These are the activations of a small neural network, seen along a few directions. Each row is one input.
In each table, some parts of the input vary, and every possible input appears once, in random order.
A made-up example of a description, with smaller parts first: values(2) and (point or ring(9) or (line(4) and ring(8))).
Shared parts are said once, and a part with two or three values counts as separate values.
(in the rows, 128 means zero)

Other details of the inputs shift rows strongly along two fixed directions, in all tables alike. That doesn't count.

A family of inputs:
row 1: [143 106 117 148 145 105 130 132 143 148 126]
row 2: [109 203 146  97 191 129  72 154 115 134 178]
row 3: [136 120 129 129 127 139 136 120 141 131 109]
row 4: [160 128  98 132 130 164 126 126 144 135 113]
row 5: [142 123 116 122 130 165 130 131 147 130 104]
row 6: [109 147 145 128 148  61 111 137 118 140 162]
row 7: [153 125  97 132 132 164 126 122 148 136 113]
row 8: [154 119 102 142 128 139 130 127 144 141 120]
row 9: [119 124 139 122 146 133 121 132 106 125 164]
row 10: [124 110 139 146 142  48 129 146 132 156 148]
row 11: [132 134 121 122 105 158 140 118 133 109 109]
row 12: [117 120 138 136 118 102 140 124 132 121 127]
row 13: [146 131 108 124 118 164 131 130 146 131 113]
row 14: [126 111 140 144 143  48 129 146 129 156 145]
row 15: [117 116 141 133 124 101 140 124 129 120 121]
row 16: [126 129 125 130 106 135 141 120 133 114 118]
row 17: [153 120 105 132 141 166 126 127 148 134 108]
row 18: [108 197 132  92 157 162  88 139 118 109 158]
row 19: [125 125 126 124 110 134 140 116 132 114 113]
row 20: [140 116 121 136 123 100 135 135 136 145 125]
row 21: [111 131 140 135 109 105 146 126 117 118 129]
row 22: [135 107 120 118 118 173 139 113 115 117 130]
row 23: [127 101 132 134 121 117 140 122 109 130 151]
row 24: [120 121 131 129 117 138 141 119 138 113 113]
row 25: [115 130 133 124 106 137 147 117 122 112 111]
row 26: [128 100 118 139  87 144  86 146  97 131  99]
row 27: [156 125 104 133 138 166 126 127 146 134 112]
row 28: [139 119 112 128 121 138 133 128 145 138 115]
row 29: [138 135 119 123 110 160 135 117 138 117 109]
row 30: [104 130 154 139 121  54 141 135 104 130 146]
row 31: [113 128 138 131 108 140 148 120 127 110 113]
row 32: [113 130 132 127 105 138 146 117 125 111 114]
row 33: [109 117 152 142 131  47 137 133 118 133 145]
row 34: [126 122 130 131 122 139 137 119 141 122 112]
row 35: [114 128 134 126 109 162 147 118 131 105 104]
row 36: [109 165 147  97 183 143  87 147  91 123 187]
row 37: [113  97 144 139 136  63 134 129 100 142 171]
row 38: [124 122 142 146 131  47 132 133 124 152 149]
row 39: [136 113 121 133 125 100 135 132 137 146 123]
row 40: [120 188 142 104 174 129  86 146 118 134 164]
row 41: [116 217 135  83 177 186  72 147 118 111 161]
row 42: [113 125 140 127 113 139 147 121 125 110 108]
row 43: [106 190 142  85 192 177  72 151  94 116 194]
row 44: [147 112 111 143 137 102 129 129 137 150 127]
row 45: [151 114 107 142 136 141 130 127 147 140 118]
row 46: [129 124 129 132 117 138 138 119 141 122 114]
row 47: [139 131 122 127 121 164 134 117 146 126 110]
row 48: [129 121 131 128 122 138 137 119 139 121 109]
row 49: [139 132 116 122 117 162 133 115 144 126 110]
row 50: [139 123 115 124 129 166 130 131 150 130 108]
row 51: [118 131 134 125 106 160 148 118 127 106 104]
row 52: [130 101 133 132 122 116 140 121 106 129 149]
row 53: [138 125 122 127 119 136 136 116 138 132 112]
row 54: [132  99 120 137  87 143  87 146  95 130  97]
row 55: [116  96 151 140 142  65 135 133  99 140 168]
row 56: [127 123 131 138 115 100 138 124 132 131 128]
row 57: [143 128 122 130 115 136 138 119 136 132 114]
row 58: [126 120 132 133 120  99 136 120 131 131 123]
Each input here is: values(2) and (point or (line(4) and (point or line(6)))).
The inputs of row 1 and row 17 match in every part but the values(2) part. If row 18 is changed in the same way as row 1 into row 17, which row does it become?
> row 19
The inputs of row 20 and row 13 match in every part but the values(2) part. If row 48 is changed in the same way as row 20 into row 13, which row does it become?
> row 34
A walk changes only the line(6) part. It starts at row 32 and steps to row 18. List the rest of the walk in order.
> row 6, row 49, row 28, row 7
Change only the line(4) part in row 35. List by row number the other rows that result.
> row 21, row 31, row 32
A walk changes only the line(4) part. It starts at row 11 and steps to row 19. List the rest of the walk in order.
> row 33, row 15
Change only the values(2) part in row 15. List by row number the other rows that result.
> row 24

A family of inputs:
row 59: [142 153 113 117 174 150  80 151 128 148 152]
row 60: [117  93 148 148 122  38 158 120 118 141 148]
row 61: [128  72 136 146 106 104 157 113 121 132 120]
row 62: [124 165 123 109 130 158 107 132 125 118 129]
row 63: [151 123 111 138 144 107 128 133 146 153 131]
row 64: [131  98 127 145  99 132 169 105 151 117  88]
row 65: [130 156 116 110 120 189 104 129 126 113 117]
row 66: [123 167 130 101 145 181  87 146 110 118 138]
row 67: [150  79 100 139  69 201 186  93 156 104  65]
row 68: [157  87 114 155 122  91 162 118 169 150 100]
row 69: [157 115 102 138 134 144 124 129 146 148 119]
row 70: [139 100 113 127 100 202 144 116 134 109  96]
row 71: [133 111 122 137 106 145 139 118 126 120 112]
row 72: [106 159 150 114 166  82  99 143  97 135 188]
row 73: [136 146 109 108 118 221 125 121 132 102 115]
row 74: [113  95 147 157 113  29 154 125 136 142 121]
row 75: [123 179 125 100 139 172 103 136 121 117 137]
row 76: [106 159 147 121 156 101 125 139 124 126 156]
row 77: [117  98 137 144 119  69 122 137 112 140 130]
row 78: [116 165 138 108 158 147  86 148 100 122 156]
row 79: [113 128 147 141 136  49 129 135 111 140 154]
row 80: [123 150 133 118 125 153 131 125 140 119 114]
row 81: [109 177 145 111 160 100  83 155 100 134 174]
row 82: [124  96 139 141 112 103 171 106 143 124 114]
What is each input in this table made of?
> line(4) and (point or line(5))
The inputs of row 60 and row 61 match in every part but the line(4) part. If row 63 is changed in the same way as row 60 into row 61, which row does it become?
> row 59
Change only the line(5) part in row 67. List by row number the other rows that result.
> row 60, row 62, row 75, row 79

A family of inputs:
row 83: [164  69  98 154  84 143 171  98 147 137  93]
row 84: [111 158 134  97 114 209 131 112 101  87 142]
row 85: [149  75 113 148 104 144 140 120 141 137  86]
row 86: [126 141 125 125 135 150 128 133 142 123 116]
row 87: [142  58 122 167 103  79 152 123 136 152 106]
row 88: [128  58 142 168 119  26 151 130 132 160 114]
row 89: [128 103 133 147 143  64 104 151 110 155 143]
row 90: [154 154  99 107 128 212 126 115 142 120 120]
row 91: [146  85 112 144  98 160 158 110 158 127  80]
row 92: [120  93 144 154 125  56 149 132 136 145 114]
row 93: [114 180 142 118 170  68 111 145 115 142 184]
row 94: [122 183 130 102 146 185 118 124 143 103 124]
row 95: [125 143 112 123  34 179 132 112 120  94  63]
row 96: [113  90 136 127  82 185 160 105 116  92  94]
row 97: [154 152  93 105 130 228 102 130 133 116 119]
row 98: [111  74 143 133  79 165 163 104 115  96  86]
row 99: [115 186 142 106 187 100  73 159 108 142 185]
row 100: [ 81 178 167  98 159 105  97 147  77 109 195]
row 101: [144 114 114 133 125 131 128 128 132 139 127]
row 102: [104 212 146  95 181 118  96 145 124 120 175]
row 103: [156  63 109 157  89 132 160 109 145 138  88]
row 104: [112 198 143 104 179 122  89 154 118 128 171]
row 105: [113 175 142 116 167  83 109 149 122 138 169]
row 106: [152 150  97 113 134 188 108 128 123 127 140]
row 107: [113 165 136 115 146 147 122 129 142 113 125]
row 108: [129 143 130 123 146 111 122 133 134 137 146]
row 109: [130  90 138 159 125  16 159 122 130 160 152]
row 110: [142 145 111 113 135 174 119 127 139 125 124]
row 111: [122  86 147 155 134  37 138 135 131 156 128]
row 112: [122 145 131 117 131 169 134 120 149 109  97]
row 113: [138 147 114 118 112 182 161  99 155 106 105]
row 114: [129 178 126 101 160 173  95 139 131 124 146]
row 115: [127  88 134 160 137  32 117 150 111 162 151]
row 116: [ 98 122 157 120 114 126 135 124  95 104 144]
row 117: [137 104 121 139 124 127 132 129 140 137 112]
row 118: [137 103 124 147 132  79 117 140 115 150 143]
What is each input in this table made of?
> point or (line(5) and (point or line(6)))

A family of inputs:
row 119: [124 198 114  97 177 198  58 163 101 118 173]
row 120: [143  55 123 167 111  57 147 121 114 153 132]
row 121: [141 142 111 137 151  97 122 145 144 150 147]
row 122: [157  27 101 180  61 119 173 109 139 138  66]
row 123: [109  79 147 162  94  39 175 123 119 130 127]
row 124: [129  89 135 158 124  30 105 145 100 161 147]
row 125: [166 147  79 118 116 231 126 122 166 122  84]
row 126: [123 147 120  96  95 243 109 117 114  89  95]
row 127: [ 96 114 149 134 117 100 134 135 100 114 143]
row 128: [132 194 121  83 135 234 111 116 137 100 121]
row 129: [103 129 153 134 131  61 141 133 106 128 164]
row 130: [148 104 119 124 131 167 117 126 133 140 110]
row 131: [143  97 123 161 127  13 131 138 138 175 135]
row 132: [112  92 151 160 117  16 177 121 131 142 141]
row 133: [122 199 116  92 137 236 118 129 140  91 119]
row 134: [158  75  98 139  91 214 148 116 157 122  55]
row 135: [131  68 132 170 124  30 139 138 109 156 154]
row 136: [150 188 106  98 177 168  90 140 138 140 161]
row 137: [132  85 136 157 129  36 117 137 100 164 156]
row 138: [154 127 102 108 120 242 101 128 144 120  81]
row 139: [120  95 146 159 131  39 178 114 156 141 127]
row 140: [ 95 189 164 112 169  40  85 156 102 140 184]
row 141: [154  99 107 136  79 201 173  89 183 107  41]
row 142: [127 185 121  82 133 241 111 115 119  92 132]
row 143: [150 116 110 145 139  89 142 132 149 154 140]
row 144: [135 174 116  92 129 230 131 109 142  98 114]
row 145: [ 86 234 162 100 223  73  75 169 118 131 206]
row 146: [134 124 133 131 125 126 156 104 159 128 105]
row 147: [129 169 127  99 183 180  80 154 120 130 159]
row 148: [138  69 110 133  55 235 186  88 140  87  65]
row 149: [ 88 212 164  94 172  80  61 164  81 128 197]
row 150: [129  60 139 156  70  75 183  98 126 131 100]
row 151: [111 213 135  97 177 163  94 144 141 112 143]
row 152: [146 133 101 112 135 244 114 134 146 113  96]
row 153: [119  46 143 156  77  82 179 100 113 122 109]
row 154: [123 123 129 137 102 125 156 119 139 115 100]
row 155: [ 83 213 162  99 178  80  70 168  82 124 199]
row 156: [121  81 139 134  83 135 153 105 112 115 107]
row 157: [141 143 123 132 159  62 108 141 131 169 163]
row 158: [110 189 152  96 222  89  48 173  93 154 212]
row 159: [137 120 127 129 128 144 163  99 164 121 102]
row 160: [124  32 128 168  43 114 192 100 126 111  64]
What is each input in this table made of?
> ring(6) and (values(3) or line(4))
The inputs of row 145 and row 139 match in every part but the ring(6) part. If row 127 is changed in the same way as row 145 into row 139, which row does it become?
> row 148
Change only the line(4) part in row 149. List by row number the other rows that result.
> row 126, row 140, row 141
A walk changes only the line(4) part. It starts at row 151 and steps to row 154. List the rest of the walk in order.
> row 155, row 160
A walk changes only the ring(6) part. It starts at row 130 and steps to row 138. List the rest of the walk in order.
> row 134, row 152, row 147, row 158
